These are the activations of a small neural network, seen along a few directions. Each row is one input.
In each table, some parts of the input vary, and every possible input appears once, in random order.
A made-up example of a description, with smaller parts first: ring(8) and (point or ring(9) or (values(3) and line(6))).
Shared parts are said once, and a part with two or three values counts as separate values.
In the rows, 128 means zero.

Other details of the inputs shift rows strongly along two fixed directions, in all tables alike. That doesn't count.

Table:
r1: [111 167 200  73 133 176 126  96 153 115 169]
r2: [107 165 124 198 164 131 190 119 105 173 105]
r3: [111 154  99 199 170 112 172 146  99 175  88]
r4: [147  77  98  82 142 105  56 180 104 106 105]
r5: [131 157 150 200 157  88 154  82  96 167 138]
r6: [141  57  80 124 122 127  79 185 134 110 113]
r7: [144 121 103  87  96 125 106 156 134 112 117]
r8: [161  78  83  92 102  99  78 181 113 104 105]
r9: [157  84  87 110 121  94  83 170  99 116 103]
r10: [121 133 120  76  87 170 135 154 156 111 125]
r11: [107 171 123 206 165 124 192 118 110 175 104]
r12: [121  89 139  85 152 130  70 133 135  99 144]
r13: [120 156 175 105  84 165 148  89 176 117 165]
r14: [133  54  94 100 168 105  45 151 126  93 128]
r15: [116 121 122  56 149 143  87 163 117 115 120]
r16: [115 168 160  90  88 185 165 112 168 121 145]
r17: [146 131 145  98  92 134 120 126 134 109 147]
r18: [133 135 140 150 173  98 105 124 104 140 126]
r19: [108 153 200  70 131 174 123  89 154 117 176]
r20: [112 130 141 225 166 121 173  89 122 157 127]
r21: [136 137 131  65  95 144 133 139 110 117 139]
r22: [107 163 176 164 124 164 181  81 156 148 154]
r23: [138 122 141  90  84 140 110 121 155 104 152]
r24: [111 168 171 158 125 172 198  92 139 150 138]
r25: [137 118 116 214 174  70 141  84  91 153 131]
r26: [112 156 162  99  96 189 177 114 156 127 145]
r27: [139 152 116 186 164  81 148 115  79 166 102]
r28: [120  93 140 110  99 163 132 126 162 102 150]
r29: [114 148 117  93  98 162 148 154 142 130 121]
r30: [111 159 196  50 123 183 130 103 151 113 160]
r31: [131 161 147 208 152  85 154  81 104 165 132]
r32: [110 178 176  51 120 177 154 110 117 126 157]
r33: [124 145 178  96  81 155 150  79 165 105 171]
r34: [119 144 171 104  93 195 162 114 163 114 159]
r35: [132  90 112 115 101 123  95 137 158 100 134]
r36: [145  84 111 107 100 118 100 121 151  91 144]
r37: [125 163 176  96  80 170 151 103 177 112 160]
r38: [138 156 120 215 158  71 138 114 112 162 109]
r39: [133 117 122  75 140 130  93 149 109 118 125]
r40: [113 134 174 100  83 179 153  89 182 103 167]
r41: [132 124  98  90  99 135 117 165 141 113 112]
r42: [121 186 129 182 161  97 181 106  70 182 114]
r43: [122 207 167 182 142 118 197  67 106 172 135]
r44: [119 177 156  59  75 172 164 119 143 121 150]
r45: [147  94  81 225 176  42 114 114  89 147 107]
r46: [131 142 106 154 131 110 133 140 130 141 102]
r47: [121 148 119  69  85 160 135 156 146 117 126]
r48: [132  92 111 104  95 142  93 155 165 104 131]
r49: [145  52  92 101 155  96  51 149 114  92 130]
r50: [117 154 196  81 121 163 129  83 138 118 176]
r51: [125 103  94  77 102 169 128 186 126 113 111]
r52: [140  80  74 197 155  70  98 134 131 126 106]
r53: [129  80  74 249 193  77 131 125 104 153  98]
r54: [147  88  75 122 113 101  78 181 138 114  90]
r55: [108 155 145  56 147 160 116 145 118 125 133]
r56: [141  49  69 131 121 109  75 163 153  93 116]
r57: [132 143 125  69  85 147 132 141 137 111 132]
r58: [123 164 184 159 119 126 178  52 128 139 165]
r59: [126 173 128 132 126 118 165 123  95 154 122]
r60: [119 132 165 145 165 115 125  83 114 132 149]
r61: [111 187 173 160 118 158 191  84 155 150 136]
r62: [132 105  79 218 173  83 130 163 106 161  75]
r63: [144  63  80 113 114 127  75 199 144 102 107]
r64: [140  89  84  64 144 111  62 191  97 108 106]
r65: [113 163 130 189 219  89 131 115  88 176  96]
r66: [134 162 143 160 124 110 153 105 127 146 120]
r67: [132  62  74 197 162  93 110 143 128 127 107]
r68: [152  85  69  71  99 108  79 194 104 102 103]
r69: [144  78  79 129 115 112  73 191 147 108  99]
r70: [144  99  94 223 182  43 112 122  75 153 102]
r71: [124 196 185 192 147 116 188  61 106 168 148]
r72: [131  94 102  92 105 164 120 173 135 109 115]
Description of these inputs: line(8) and line(9).
The inputs of r65 and r1 match in every part but the line(8) part. If r39 is changed in the same way as r65 into r1, which row does it become? -> r18
The inputs of r10 and r56 match in every part but the line(8) part. If r41 is changed in the same way as r10 into r56, which row does it become? -> r52
Change only the line(9) part in r50. List by row number the other rows that result. -> r5, r6, r13, r19, r22, r23, r31, r48
Change only the line(8) part in r72. List by row number the other rows that result. -> r2, r6, r20, r24, r34, r51, r53
A walk changes only the line(9) part. It starts at r51 and steps to r3. List the rest of the walk in order. -> r29, r47, r44, r59, r42, r32, r55

Table:
r73: [114 143 157  48 119 179 134 127 124 103 157]
r74: [130 118 146  70  57 189 150 149 174 100 148]
r75: [137 148 144  21  79 162 112 160 132 112 139]
r76: [ 97 149 182 163 133 161 151  82 172 126 165]
r77: [154  60  28 157 117  80  76 224 123 130  69]
r78: [111 130 165 217 190 123 152  70 158 145 130]
r79: [129  34  48 171 159  85  60 185 131 122  89]
r80: [143  77  78  89 139 109  62 199  84 118  90]
r81: [112 129 172  39 123 164  84 123 147  91 165]
r82: [159 163 160 228 169  20 137  27  67 162 153]
r83: [109 174 167 126 172 153 167  80 108 150 153]
r84: [140 138  95  56  90 121 115 174 103 113 100]
r85: [150  81  20 160 103  72 105 215 114 129  55]
r86: [124 116 151  89  70 200 155 125 163 105 144]
r87: [105 152 138 182 204  94 133  96  90 173 119]
r88: [121 112 188  27 131 179  86 108 159  83 168]
r89: [102 151 157 156 122 174 189 100 152 133 152]
r90: [124 233 146 191 167  91 184  95  87 196 105]
r91: [112 139 130 200 163 139 182  92 140 154 132]
r92: [126 195 121 213 124 119 199 105 136 178 107]
r93: [129 148 168  17  80 182 130 148 132 103 158]
r94: [187  25  55 195 105  18  51 129 119  91 118]
Describe the family of inputs behind these rows. -> values(2) and (point or line(10))
The inputs of r88 and r78 match in every part but the values(2) part. If r75 is changed in the same way as r88 into r78, which row does it become? -> r77

Table:
r95: [136 107 118 113 111 126 103 145 147 110 120]
r96: [116 170 157 195 153 124 188  66 124 160 135]
r97: [133 161 152  70  98 156 144 129 120 120 139]
r98: [137 108 113 124 138 108  91 149 126 122 119]
r99: [135  97 112 122 136 113  95 150 115 120 128]
r100: [135  89  99 129 125 118 109 146 124 113 118]
r101: [120 130 156  81 111 156 134 104 139 109 155]
r102: [116 145 150  82  95 177 157 132 152 118 139]
r103: [124 124 129 137 146 119 128 114 114 129 131]
r104: [125 133 154  83 114 157 134 103 140 111 154]
r105: [126 120 128 154 130 123 139 120 123 131 131]
r106: [129 133 138 145 142 117 120 121 121 138 132]
r107: [128 147 117 238 179  74 147 112 109 172 100]
r108: [127 137 136 142 146 111 118 119 128 134 122]
r109: [136 111 113 122 138 105  88 144 131 119 111]
r110: [122 153 154  69 101 167 142 128 132 126 141]
r111: [147  92  74 191 168  74 108 151 107 141  91]
r112: [145 125 108  92  96 134 124 162 117 118 113]
r113: [131 135 157  85 116 156 136 106 144 112 155]
r114: [122 111 106 107 119 155 118 163 145 117 117]
r115: [112 194 160 182 141 135 200  88 116 178 123]
r116: [121 114 101 117 147 134 104 165 126 126 111]
r117: [115 184 166 200 150 117 179  71 137 162 126]
r118: [109 176 171 189 165 119 180  68 109 163 145]
r119: [139  94  92 174 144  94 101 156 111 135 107]
r120: [131 118  89 130 111 108 115 148 134 124 122]
r121: [114 149 155  69 109 171 144 132 141 117 142]
r122: [145  72  76 144 152  83  62 181 101 123 102]
r123: [133  91  99 130 126 114 111 142 125 115 117]
r124: [119 154 145  73  92 153 135 113 149 112 162]
r125: [138 101 119 114 106 133 104 149 140 113 130]
r126: [128 121 153  94  92 163 137 120 149 109 158]
The inputs of r120 and r124 match in every part but one. If r125 is changed in the same way as r120 into r124, which row does it become? -> r106
Describe the family of inputs behind these rows. -> values(2) and (point or line(4) or line(11))
Change only the values(2) part in r100. List by row number the other rows that result. -> r103
